Each row below holds a small network's activations on one input, seen along a few directions.
Each table varies a few parts of the input and shows all the possible inputs, shuffled.
A made-up example of a description, with smaller parts first: one of 3 separate values, together with either a single point or one of 11 places around a ring or (one of 4 places along a line, together with one of 5 places around a ring).
Shared parts are said once, and a part with two or three values counts as separate values.

Other details of the inputs vary at random and push rows far along two fixed directions, the same in every table; ignore that.
These rows show it; all are for the same input, with only those details redrawn:
| -109 | -131 |  -60 |   71 | -174 |   79 |  165 |   92 | -125 | -111 |  155 |  -61 |  301 |    7 |
|  -89 | -114 | -121 |   55 | -166 |   77 |  184 |   78 | -132 | -140 |  136 |  -49 |  297 |   20 |
| -112 | -135 |  -69 |   82 | -172 |   83 |  174 |   94 | -124 | -127 |  163 |  -71 |  311 |   10 |
| -120 | -143 |  -59 |   89 | -175 |   88 |  165 |  115 | -127 | -128 |  165 |  -70 |  327 |   10 |
| -105 | -149 | -119 |   69 | -170 |   76 |  186 |  106 | -141 | -151 |  155 |  -70 |  333 |    1 |
|   37 |   -2 |  703 |  102 | -189 |  214 | -182 | -128 |   -8 |  440 |   54 |   76 | -264 |   55 |
| -111 | -123 |  -46 |   78 | -175 |   84 |  155 |   91 | -111 | -103 |  154 |  -62 |  289 |   13 |
| -133 | -147 |   60 |  116 | -173 |  106 |  129 |  101 | -107 |  -97 |  185 |  -72 |  310 |    4 |

A family of inputs:
x1: |  564 |  267 | -671 | -685 |   33 | -264 |  -74 | -109 | -230 |  135 | -256 |   35 | -562 |   31 |
x2: |   21 |  -76 |  753 |  177 |   62 |  243 | -230 | -139 |  238 |  205 |  -10 |  126 | -310 |   59 |
x3: |   42 | -136 |  -37 |  143 |  -65 |   26 |  194 |  182 |  -53 | -184 |  279 |  -32 |  223 |  -11 |
x4: |   -9 |  172 |  701 |   51 |  -35 |   89 |  -69 |   86 |  121 |  459 |   55 |  -43 | -333 |   29 |
x5: |  321 |  359 | -590 | -438 |  252 | -325 |  -46 | -251 | -235 |  118 | -416 |  174 | -438 |  -65 |
x6: |  284 |  190 | -434 | -256 |  217 | -212 | -208 | -465 | -109 |   30 | -391 |  222 | -485 |   55 |
x7: |  -29 |  104 | -190 |   78 |  174 | -193 |  161 |  217 |  167 |  -55 |  -17 |   45 |  166 |  -65 |
x8: |  -45 |   12 |  -64 |   58 |  -43 | -114 |  281 |  315 |   32 | -117 |  175 | -118 |  201 |  -48 |
x9: |  -73 | -130 |  824 |  153 |   85 |  159 | -420 | -333 |   57 |  218 |  -26 |  -87 | -336 | -141 |
x10: |    0 | -186 |  -34 |  -61 |    3 |   21 | -163 |   66 |  -92 | -146 |  272 | -339 |  196 |  -92 |
x11: | -162 |  183 |  623 |  134 |   62 |   12 | -220 |  -17 |  245 |  507 | -167 |   82 | -154 |  -28 |
x12: |  352 |  357 | -432 | -332 |  207 | -186 |   63 |  -59 |  -24 |  193 | -358 |  365 | -423 |  119 |
x13: |  -55 | -105 |   62 |  120 |  -50 |  114 |  141 |  143 |  -74 | -124 |  256 |  -80 |  208 |   34 |
x14: | -139 |  -84 | -103 |   76 | -120 |  113 |  164 |  138 | -116 | -217 |  194 |  -43 |  275 |   -1 |
x15: | -269 |  126 | -208 |   59 |  119 |  -96 |  118 |  224 |  126 | -108 |  -60 |   -4 |  290 |  -82 |
x16: |  147 |  163 |  146 |   67 |  151 |   19 | -177 | -221 |  215 |  206 | -208 |  252 | -406 |  179 |
x17: | -129 |   53 | -165 |  -49 | -145 |  -71 |  259 |  217 |  -53 |  -34 |   16 | -118 |  210 |  -11 |
x18: |   14 | -223 |  -14 |  180 |   34 |   52 |  116 |   74 |  150 | -319 |   93 |   53 |  156 |  -15 |
x19: |  -42 |  -97 | -148 |   18 | -173 |   63 |  183 |   69 | -151 |  -97 |  107 |  -25 |  226 |   25 |
x20: |  -11 |  -40 | -278 |  210 |  124 | -117 |   86 |   38 |  224 | -234 |    2 |   85 |  138 |   59 |
x21: |  500 |  335 | -731 | -604 |  258 | -327 | -201 | -167 |  -65 |  183 | -410 |  148 | -503 |  -21 |
x22: | -121 |  133 |  828 |   33 |   -6 |    6 | -249 |  -88 |  -56 |  473 |   58 | -282 | -336 | -166 |
x23: | -269 |  -82 | -141 |  248 |   30 |  -31 |   17 |    6 |  191 | -200 |  -56 |   -1 |  355 |   61 |
x24: |    2 | -301 | -259 |  -96 |  113 |    6 | -164 |   -4 |   65 | -367 |   67 | -223 |  177 | -100 |
x25: |  421 |   68 | -455 | -342 |  -45 |  -11 |   31 | -278 | -127 |  -22 | -424 |  454 | -434 |  156 |
x26: | -206 |   75 | -145 |  -25 |  -99 |  -36 |  238 |  282 |  -26 | -128 |   80 | -117 |  227 |  -34 |
x27: | -134 | -168 | -126 |   85 |   -9 |  121 |   87 |   36 |   79 | -350 |  -10 |   61 |  189 |  -13 |
x28: |   84 |   10 |  609 |   -1 |  -43 |  119 | -288 | -277 | -212 |  358 |   74 | -109 | -410 |  -88 |
x29: | -242 |  -15 | -267 |  189 |   80 |  -18 |   32 |   14 |  190 | -283 |  -54 |   49 |  254 |   62 |
x30: |  -74 |  -22 |  658 |  147 |  220 |   32 | -639 | -248 |  398 |  318 |  -34 | -150 | -266 |   -7 |
- Changing only one part turns x23 into x25. The same change can be made to x6. Which row results? => x9
- Describe the family of inputs behind these rows. => one of 5 places around a ring, together with either one of 2 separate values or one of 4 places along a line
- Which other rows does x6 become when the choice among 2 separate values takes its other values? List them by row number. => x30
- Which other rows agree with x3 in the place on the ring of 5? List them by row number. => x10, x13, x14, x19, x28
- Which other rows does x15 become when the place on the line of 4 takes its other values? List them by row number. => x7, x11, x12
